These are the activations of a small neural network, seen along a few directions. Each row is one input.
Each table varies a few parts of the input and shows all the possible inputs, shuffled.
A made-up example of a description, with smaller parts first: ring(8) and (point or (values(2) and line(4)) or line(9)).
Shared parts are said once, and a part with two or three values counts as separate values.

Other details of the inputs vary at random and push rows far along two fixed directions, the same in every table; ignore that.

Table:
R1: [  1   8  10  32 -22  18  -9  -9  16  -2 -19 -46  -5   5]
R2: [  0 -11   9  19 -22 -22  13   2   3 -18 -17 -18 -22 -21]
R3: [  7  11   6  -1  -1 -18   9  18 -23 -16  17  28 -17  -1]
R4: [-10   0  -1  -9  13  41  -6 -23  23   0  -1 -21   1  12]
R5: [  8 -10  10  -8  -7 -42  19  26  -8 -25  11  29 -11  -8]
R6: [  1   6  -5  -5  16  36 -20 -22  12  20   8 -11  17  13]
R7: [  9   7   4  15 -11  -8  -2  10  -6   0  -3  -5  -1   2]
R8: [ -9   9   3  -8  11  28  -2  -5   2  -7   8  -3 -10  12]
R9: [-13   3  -2 -11  11  46 -12 -22  27   1  -6 -21   5  16]
R10: [  2   3 -12   4   3   8  -7  -6   1  21  -9  -4  19   4]
R11: [-11  -5  -9  -9   6  13   4  -7  16   3 -12  -2  12   6]
R12: [  4 -12   2  -5 -14 -51  19  24  -8 -20   0  29  -1 -10]
R13: [  6  13  11  31 -22  23 -18 -15  12  -6 -15 -44 -13   4]
R14: [-31 -29 -11 -51  36  12 -15 -13   3  32  13   4  24  -5]
R15: [ -5   4  -2 -25  27  17  12   0  -8  -9  22  27 -12   6]
R16: [ 18 -18  10  11  -7   5 -12 -21  16  -1  -6 -35 -13 -23]
R17: [-17  -1 -21 -26  18   5   1   3   4  20  -2  29  35  16]
R18: [-6 -4 -1 -9 13 20  5 -7 14  1  2 -6  3  7]
R19: [-13   3 -11 -31  21  14  -7   1   4   9  12  30  24  20]
R20: [  0  11  10   4  -4   5   0   7 -10 -17   7  -2 -22   4]
R21: [  4  17   1   7  16  49 -17 -22   0  15  10 -22  -5  11]
R22: [  7   4   0  20 -19 -14  -1   5  -3   0 -17 -11   0  -4]
R23: [ -4   5  -7 -17   9  -1  -3   6  -2   4   9  27  15  12]
R24: [  6  -5  19  20 -26 -21   6  10   8 -24  -6 -20 -17  -6]
R25: [-15  -4 -15 -16   9  -9   5   5  -6  15  -4  23  20   1]
R26: [  5   2  -9 -14  16  -9   0  12 -13  17  16  31  20   7]
R27: [ 14  -4   4  22 -15 -14  -3  -3   2   3  -7 -16   0 -11]
R28: [ -8  -1  -6 -22  12 -10   5  16  -4   6  11  31  21  13]
R29: [ -5   2 -14  10  11  34 -15 -27  10  37 -12 -25  21   0]
R30: [ -5   1 -20 -14  13 -15   5   9 -19  23   0  34  22  -1]
R31: [  8   0  12 -11   0 -28  19  22 -20 -34  21  33 -32  -8]
R32: [ 22  -6   9   5  -7 -46   9  23 -19  -7  21  27  -4 -13]
R33: [  0   0   4  32 -27  -8  -2  -4   2   0 -27 -36 -10 -13]
R34: [ 15   6  16  30 -25   2 -16  -7   4 -10  -6 -37 -19  -6]
R35: [  3  -8  10  21 -19   0   8 -10  18 -18 -21 -36 -19 -12]
R36: [ -1  -9   9  21 -26 -26   9   4   2 -15 -17 -19 -16 -18]
R37: [  4 -17   1  -7  -3 -45  27  15 -14 -17   3  28 -15 -24]
R38: [  1   1  -3  12 -16 -15   3   6   1  -1 -16  -5   5  -2]
R39: [ -5  23  -8  -3  20  47 -12 -11  -7  16   6  -5   2  20]
R40: [ 15  14  13  19  -7   5  -5   2 -17  -9   9 -13 -28  -5]
R41: [  9  -4  -7   4  -4 -36   8  12 -22   8   2  25   3 -17]
R42: [-13  -1 -10 -35  23  14  -3  -1   8   5  14  30  22  18]
Description of these inputs: values(2) or (line(5) and line(8)).
Which of the alternatives is R14?
Answer: values(2)
List by row number the other inputs of the same sort as R14.
Answer: R16
Which other rows does R27 become when the line(5) part takes its other values? List them by row number.
Answer: R6, R21, R29, R32
Which other rows does R41 become when the line(8) part takes its other values? List them by row number.
Answer: R2, R25, R29, R30, R33, R36, R37
